Each row below holds a small network's activations on one input, seen along a few directions.
Each table varies a few parts of the input and shows all the possible inputs, shuffled.
Descriptions start from the smaller parts, as in this example, which fits no table here: one of 8 places around a ring, together with either a single point or one of 11 places around a ring or (one of 3 separate values, together with one of 4 places along a line).
Shared parts are said once, and a part with two or three values counts as separate values.
In the rows, 128 means zero.

Other details of the inputs vary at random and push rows far along two fixed directions, the same in every table; ignore that.

A family of inputs:
x1: [153 147 145 122 106 126 148 134 105 160 100 139 165 129 120]
x2: [ 64 103 139 188 130 102 130 174 113 106 154 165  89 131 166]
x3: [125 143 133 119 101 116 126 111 111 187 121 126 157 137 114]
x4: [ 60 107 126 196 144 110 127 180 118 103 145 164  95 141 162]
x5: [125  90 115 113 150 185  76 129 160  21 190 104  48 110 121]
x6: [135  84 131  98 140 181  91 133 145  17 184 125  45  91 133]
x7: [140 161 106 121 147  80 148 100 105 168  90 125 178 143 132]
x8: [201 136 119  55 140 167 123  71 189  96 145  81 108  92 104]
x9: [114 150 135 119 125 112 142 112 114 187 119 135 153 132 115]
x10: [131 141 122 128 128  96 143 125 141 171  87 132 160 146 120]
x11: [148 133 133 110 118 123 132 132 106 166  86 145 169 143 104]
x12: [203 138 122  53 139 188 127  87 174  98 153  87 114  90 106]
x13: [147 142 130 143 117 114 145 125 137 169  90 117 165 143 126]
x14: [ 86 100 141 209 118 140 133 191 111  95 141 139 112 139 172]
x15: [151 150 132 127 120 133 148 138 111 158  91 136 174 139 113]
x16: [143 155 119 112 132  74 150  94 102 168 102 126 167 132 138]
x17: [ 70  94 143 190 115  95 128 170 125  96 140 149  91 133 171]
x18: [ 55 103 128 199 116 129 105 168 105 108 155 142 102 148 155]
x19: [164 152  97  45 177 181 114  67 178 107 158  93 109 101  80]
x20: [141 133 145 114  97 110 121 121 108 178 109 130 157 141 109]
Each input here is: one of 2 separate values, together with either a single point or one of 9 places around a ring.
Changing only the choice among 2 separate values turns x13 into x8. The same change can be made to x14. Which row results?
> x12
Change only the choice among 2 separate values in x20. List by row number the other rows that result.
> x5

A family of inputs:
x21: [171 130 100  81 159 181 115 100 197  73 172  85  90 103 112]
x22: [114 112 128 160 146 157 127 170 132  74 136 143 102 127 147]
x23: [ 58  87 151 206 110 133 112 174 118  99 174 136  77 131 174]
x24: [111 141 115 118 134 117 124 107 123 135 134 129 126 134 119]
x25: [134 142 101 111 163 127 142 103 161 140 125 115 133 125 119]
x26: [146 137 133 120 123 103 146 110 133 124 119 121 135 117 142]
x27: [163 114 124  50 134 175  95  94 162  86 165 109  84  98  90]
x28: [137 137 124  92 131 135 117 117 110 142 132 144 139 125  99]
x29: [166 121 126  58 136 183 105 104 146  90 163 116  94  98  90]
x30: [128 139 159 138  89 118 140 128 113 202  96 129 173 141 115]
x31: [ 87 101 144 148 117 149 105 145 133  84 170 133  73 117 135]
x32: [150 138 143 143 108  86 156 142  84 162  88 146 171 134 146]
x33: [147 148 130 131 120  74 156 108 120 176 102 124 160 132 147]
x34: [162 129 133 103 119 103 139 109 126 126 108 124 142 119 138]
x35: [150 131  99  79 181 176 108 105 148  52 163 108  92 104 112]
x36: [ 58  87 134 209 139 113 120 183 113  76 143 156  87 143 169]
x37: [182 110 127  46 130 197  97  88 171  79 165  88  86  92  91]
x38: [134 156 126 137 138 103 160 137 102 191  74 150 191 155 116]
x39: [172 133 123 101 126 151 126 126 151 126 117 115 140 129 109]
x40: [190 121 118  68 137 213 105 104 165  64 159  93  99  94  98]
x41: [ 45  89 132 197 128 107 101 172  90  77 159 160  79 145 167]
x42: [107 149 135 129 106  95 133 123 105 194 108 147 163 144 109]
x43: [172 143 131  96 120 117 151 116 111 133 102 125 158 115 133]
x44: [154 130 141 128 108  80 146 123 104 158  90 137 159 133 141]
x45: [157 143 128 124 122 143 136 128 153 137 115 112 146 132 115]
x46: [ 98 148 116 151 140  88 143 124 110 186 106 133 164 149 135]
x47: [129 148 120 140 137 111 153 129 145 179  96 130 163 142 130]
x48: [ 40 103 118 195 140 103 108 155 106  94 170 146  78 141 173]
x49: [122 138 136 116 108  91 122 124  98 196  99 152 166 148 105]
x50: [169 134 126 114 128 164 131 142 137 118 119 123 143 127 113]
x51: [116 147 126 134 129  91 139 127  98 184  87 137 176 152 119]
x52: [147 144 124 119 137 139 142 123 156 136 106 120 142 127 115]
x53: [ 42 103 128 215 138 112 120 179 103  76 154 144  87 139 173]
x54: [ 79 108 119 143 142 127 100 132 136  92 182 135  73 120 143]
x55: [123 137 116 113 141 126 119 117 101 132 130 142 137 134 114]
x56: [151 141 119 104 134  98 148  93 141 140 123 115 142 119 143]
x57: [169 130 129  97 111 160 121 113 141 135 119 106 141 124 104]
x58: [ 56  89 152 236  95 136 117 195 110  84 153 139  90 140 175]
x59: [155 139 120 109 127 155 124 101 160 140 140  97 132 120 115]
x60: [139 134 127  83 130 139 117  96 152 149 151 117 115 115 105]
x61: [126 134 136 151 117 108 145 152 119 172  79 146 167 150 129]
x62: [133 129 159 145  88 129 138 152  87 189  98 144 172 145 120]
x63: [148 148 141 134 109  79 158 117 113 167  92 128 164 130 141]
x64: [ 92 111 117 163 155 142 125 146 148  64 152 130  83 121 147]
What is each input in this table made of?
> one of 4 places along a line, together with either one of 2 separate values or one of 9 places around a ring
Changing only the place on the line of 4 turns x58 into x40. The same change can be made to x42. Which row results?
> x28
Changing only the place on the line of 4 turns x60 into x29. The same change can be made to x21. Which row results?
> x50
Change only the place on the ring of 9 in x36. List by row number the other rows that result.
> x27, x37, x39, x41, x49, x51, x57, x61
Change only the choice among 2 separate values in x34. List by row number the other rows that result.
> x44
